Each row below is a small network's average activation on inputs in which a field has the value named, seen along a few directions.
Related values have similar rows: they may be neighbours, one step apart, or belong to one group.
In the rows, 500 means zero.
Random noise pushes rows far along 7 fixed directions. That doesn't count. These rows show it; they differ only by the noise:
[551 613 435 342 465 546 387 572 567 700 376 500 343 460 549 573 281 493
 377 544 528 661]
[491 554 426 405 567 520 524 477 349 545 501 504 424 480 424 532 382 440
 506 528 542 547]
[437 447 437 500 548 597 491 490 450 379 485 574 526 459 473 484 455 466
 547 464 451 458]
[406 492 553 345 499 386 654 374 299 566 640 501 565 594 415 473 463 464
 500 585 584 539]
[454 475 434 597 577 444 443 476 517 291 578 435 579 564 387 377 550 544
 612 553 541 519]
[227 429 559 353 413 470 692 274 416 410 500 643 669 600 436 441 399 450
 499 556 461 488]
[465 491 526 536 550 517 524 612  90 521 625 526 383 408 472 599 531 483
 547 418 415 316]
[445 618 502 486 619 358 621 213 569 386 501 358 613 533 386 417 484 480
 618 387 623 470]
[525 655 539 443 422 327 371 610 468 704 529 361 347 557 503 531 412 605
 409 605 559 627]


ZIGOK, 15 values:
disu: [533 440 238 686 656 641 337 636 472 219 562 562 512 603 286 346 539 462
 651 742 576 641]
pasit: [352 540 534 475 562 468 678 301 373 420 545 519 538 566 334 442 430 412
 587 524 519 456]
did: [390 492 628 385 436 479 622 344 472 548 511 568 588 490 554 527 420 466
 467 426 456 432]
tufu: [570 434 480 650 586 560 521 537 447 376 457 439 485 350 540 554 591 489
 574 328 398 330]
disor: [569 466 528 463 522 422 487 434 780 476 582 361 681 597 535 377 545 583
 502 543 609 599]
mufum: [527 492 511 469 495 557 491 460 562 563 566 545 541 532 531 480 514 497
 508 484 530 519]
tuze: [365 628 514 701 409 419 425 574 396 477 313 396 315 403 507 625 439 616
 493 391 267 332]
femu: [431 472 475 658 431 624 419 566 536 338 442 614 492 496 515 466 556 504
 552 486 413 400]
gupo: [484 511 439 581 593 585 582 425 478 360 409 600 488 470 419 525 545 375
 562 450 517 423]
zumu: [576 508 578 217 439 397 759 358 340 811 596 540 542 659 451 514 491 361
 362 731 734 718]
fav: [436 667 479 563 527 310 506 448 495 488 433 315 396 536 402 514 433 575
 535 505 498 503]
zufo: [423 570 516 444 398 422 554 320 647 510 436 534 588 642 443 430 497 484
 459 586 601 589]
fomo: [613 404 617 472 489 547 673 439 502 567 556 594 615 431 630 552 716 415
 486 369 518 387]
sesuv: [405 562 536 433 392 412 657 391 498 579 292 502 451 498 510 592 392 484
 416 535 418 526]
pok: [580 416 617 470 473 453 606 559 377 623 546 497 483 401 582 616 612 517
 468 397 414 383]
The values of ZIGOK form a line.
Question: List every value one step from tuze, in the order listed.
Answer: tufu, fav
Question: List every value one step from femu, in the order listed.
Answer: disu, zufo
Question: List every value one step from zumu, in the order listed.
Answer: gupo, fomo
Question: List every value one step from did, in the order listed.
Answer: pasit, disor

KIVU, 15 values:
fepeb: [547 394 283 421 681 896 398 642 441 437 462 725 407 331 479 588 320 366
 546 434 421 509]
lan: [529 655 524 553 443 573 239 693 597 619 458 472 367 440 608 507 377 558
 461 456 497 497]
moki: [635 127 432 401 623 604 554 647 489 434 708 604 725 527 553 411 664 493
 476 665 547 633]
zaneb: [881 472 358 671 806 614 410 681 348 482 703 389 378 415 431 479 776 387
 672 473 718 497]
lam: [391 530 437 459 451 461 484 622 193 514 669 546 434 627 371 425 400 508
 494 686 551 590]
duf: [551 458 617 728 401 333 411 509 735 394 596 390 657 576 573 404 838 665
 541 439 517 404]
nini: [616 199 484 536 455 839 398 813 263 442 695 822 482 431 613 556 725 390
 480 545 394 379]
geve: [470 379 415 262 513 592 479 449 723 509 522 593 635 595 456 369 313 455
 412 689 585 794]
nivi: [891 231 269 453 810 754 556 734 264 542 699 527 472 323 456 560 664 333
 581 505 615 551]
dudu: [646 463 469 414 513 606 475 640 228 673 678 650 445 570 470 536 560 383
 454 692 640 584]
kube: [438 521 437 709 578 240 456 450 645 245 597 204 608 648 315 304 609 665
 648 681 554 622]
vozos: [521 549 371 700 653 316 572 496  36 336 583 354 340 581 161 488 602 465
 654 702 525 474]
pubik: [266 357 518 374 397 606 789 316 307 450 350 808 595 541 473 604 409 331
 474 547 369 457]
nupib: [270 356 610 462 536 458 827 305 185 359 621 554 649 461 490 519 531 416
 565 325 356 211]
dufa: [546 456 575 681 430 465 201 692 731 439 559 339 481 446 656 434 598 782
 505 470 383 426]
The values of KIVU form a line.
Question: Going along KIVU from lan by way of its neighbour lam, in what order are fepeb, duf, geve, kube, nupib met?
Answer: fepeb, geve, nupib, kube, duf
Question: List every value one step from dudu, in the order listed.
Answer: nini
Question: List every value one step from nivi, in the order listed.
Answer: moki, vozos
